Each row below holds a small network's activations on one input, seen along a few directions.
In each table, some parts of the input vary, and every possible input appears once, in random order.
A made-up example of a description, with smaller parts first: one of 6 places along a line, together with either a single point or one of 9 places along a line or (one of 3 separate values, together with one of 8 places around a ring).
Shared parts are said once, and a part with two or three values counts as separate values.

Table:
R1: [-34, 11, 3, 15, 29, 27, 12, 17, 4, -9, 31, -30, 9, 4, -34, 31, 27, -22, -9, 5]
R2: [-31, 21, 34, -7, 14, 8, -41, 61, -49, 68, -43, 23, 54, -28, 49, -44, -48, 75, -18, -1]
R3: [26, 0, 10, -11, -23, -16, -9, -26, 16, -16, 3, 6, -3, 14, 7, -22, -13, -13, 33, 11]
R4: [-7, 43, 2, -50, -20, -25, -26, 41, -43, 34, -66, 47, 48, -24, 62, -52, -58, 62, -11, 12]
R5: [1, 3, -1, -16, -17, -6, -5, -26, 17, -49, 37, -2, -5, -6, -2, -13, -4, -29, 17, 21]
R6: [7, -25, -15, 20, 9, 17, 22, 1, -7, 9, 5, -19, -22, 9, -31, 43, 36, -7, -24, -36]
R7: [3, -17, 33, 41, -6, -1, -25, -8, -2, 1, 18, -35, -13, 8, -8, -15, 7, 4, 16, 2]
R8: [29, -3, -31, -26, -12, -1, 42, -20, 14, -16, -8, 20, -29, -8, -11, 41, 25, -21, -7, -29]
R9: [5, -35, -12, 42, 15, -4, 6, -1, 5, 27, -8, -11, -27, 8, -2, 12, 15, 13, 2, -12]
R10: [21, -15, -28, -7, -9, -19, 24, -19, 27, 6, -20, 31, -31, 2, 18, 10, 0, 0, 22, -6]
R11: [-16, -12, 19, 35, 8, 14, -32, -4, 5, -25, 43, -35, 6, 18, -25, -14, 3, -22, -11, 12]
R12: [-2, 29, -13, -36, 12, 6, 29, -16, 14, -31, 8, 4, 13, 5, -23, 23, 11, -40, -11, 21]
Describe the family of inputs behind these rows.
> one of 2 separate values, together with either a single point or one of 5 places around a ring

Table:
R13: [4, 44, -7, -78, -36, -25, 9, 19, -29, 21, -43, 42, 27, -19, 36, -16, -27, 30, 8, 9]
R14: [7, 21, -15, -31, 3, -14, 36, -43, 56, -39, 14, 8, -7, 12, -20, 20, 0, -57, 23, 34]
R15: [44, -4, -37, -28, -7, 2, 58, -2, 9, 48, -71, 63, -30, 10, 15, 35, 2, 26, -8, -48]
R16: [46, -12, -37, -34, -29, -11, 21, -55, 15, -43, 15, 0, -25, 21, -30, 22, 9, -47, -11, -27]
R17: [0, -39, 14, 47, -9, 23, -12, -8, -12, -25, 60, -57, -17, 8, -46, 18, 24, -22, -15, -35]
R18: [-51, 25, 41, 14, -1, -4, -51, 56, -54, 40, -14, -14, 47, -16, 7, -24, -10, 58, -7, 6]
R19: [-8, -38, 6, 49, 33, 16, -1, 36, -22, 85, -32, -16, -11, -4, 0, 40, 23, 44, -11, -52]
R20: [28, 30, 11, -50, -40, -23, -10, -6, -17, -18, -60, 50, 7, -25, 59, -47, -37, 32, 18, 3]
R21: [40, 9, -13, -55, -11, 3, 21, -47, 30, -46, 33, 9, 8, 15, -33, 18, 16, -67, 4, 3]
R22: [26, 0, -49, -17, 17, -20, 59, -39, 39, -16, -4, 16, -18, 26, -11, 37, 20, -47, 24, 18]
R23: [-8, -13, 36, 26, 10, 34, -19, 1, -2, -25, 80, -52, 7, 4, -50, 16, 30, -46, 1, -5]
R24: [-68, 16, -6, 3, 32, 26, -26, 66, -30, 29, -9, 1, 53, -44, 18, -15, -12, 44, -40, -9]
R25: [-27, -24, -8, 58, 44, 15, 11, 6, 13, 4, 41, -52, -18, 11, -34, 29, 43, -13, 23, 9]
R26: [-12, 48, -28, -70, 2, 7, 33, 22, -27, 0, -46, 56, 18, -20, 39, 4, -34, 27, -42, 15]
R27: [-49, 8, 29, 49, 27, 29, -10, 0, 27, -23, 54, -54, -10, 9, -38, 7, 21, -30, 17, 26]
R28: [24, -2, 1, -39, -23, -44, -13, -16, 17, 2, -32, 47, 10, 2, 67, -55, -64, 26, 24, 32]
R29: [-7, -47, 0, 68, 7, 22, -8, -1, 13, -12, 32, -46, -37, 18, -32, 10, 40, -15, -19, -15]
R30: [43, -22, -49, -7, -17, -15, 27, -45, 33, -33, -13, 21, -45, 30, -20, 24, 18, -41, -10, -2]
R31: [-20, 11, 58, 37, -5, -4, -62, 33, -41, 10, -17, -11, 20, -29, 36, -64, -23, 56, 5, 0]
R32: [-11, -10, 53, 59, 3, -19, -62, 24, -19, 40, 13, -13, 21, -10, 39, -58, -39, 43, 18, 39]
Describe the family of inputs behind these rows.
> one of 2 separate values, together with either a single point or one of 4 places along a line or one of 5 places around a ring
Changing only the choice among 2 separate values turns R27 into R14. The same change can be made to R32. Which row results?
> R28
Which other rows does R15 become when the choice among 2 separate values takes its other values? List them by row number.
> R19
Which other rows does R27 become when the place on the ring of 5 takes its other values? List them by row number.
> R17, R23, R25, R29

Table:
R33: [41, 2, -30, -39, -19, -12, 38, -49, 35, -41, 5, 17, -17, 27, -22, 23, 14, -55, 18, 5]
R34: [-41, -30, 55, 96, 32, 29, -47, 56, -43, 60, 14, -63, 2, -14, -6, -9, 17, 58, -13, -26]
R35: [-10, 35, -11, -45, 7, -11, 17, 28, -18, 38, -56, 48, 24, -29, 42, -5, -26, 41, -7, 7]
R36: [23, 13, -15, -42, -37, -39, -10, 7, -13, 27, -64, 61, 5, -16, 67, -42, -49, 50, 16, -1]
R37: [-11, 40, 12, -41, -15, -6, -20, 29, -39, 3, -23, 20, 38, -37, 34, -32, -32, 35, -18, 5]
R38: [-3, -23, -1, 30, 12, 17, 5, -29, 32, -43, 59, -35, -21, 20, -45, 22, 30, -54, 2, 5]
R39: [-67, -2, 63, 72, 29, 22, -71, 48, -35, 17, 45, -66, 34, -15, 1, -47, -12, 36, -2, 28]
R40: [12, 22, -8, -52, -14, -23, 6, 17, -18, 45, -68, 64, 18, -27, 60, -24, -42, 53, 7, -1]
R41: [7, -40, -27, 35, 15, 23, 29, -25, 28, -26, 44, -33, -37, 35, -60, 56, 52, -54, -13, -24]
R42: [32, -19, -42, -8, 6, 10, 52, -44, 38, -33, 14, -1, -33, 40, -54, 63, 44, -67, -16, -17]
R43: [17, 3, 5, -6, -17, -10, 1, -39, 31, -46, 30, -10, -13, 16, -16, -5, 6, -43, 27, 21]
Describe the family of inputs behind these rows.
> either one of 2 separate values or one of 4 places along a line or one of 5 places around a ring
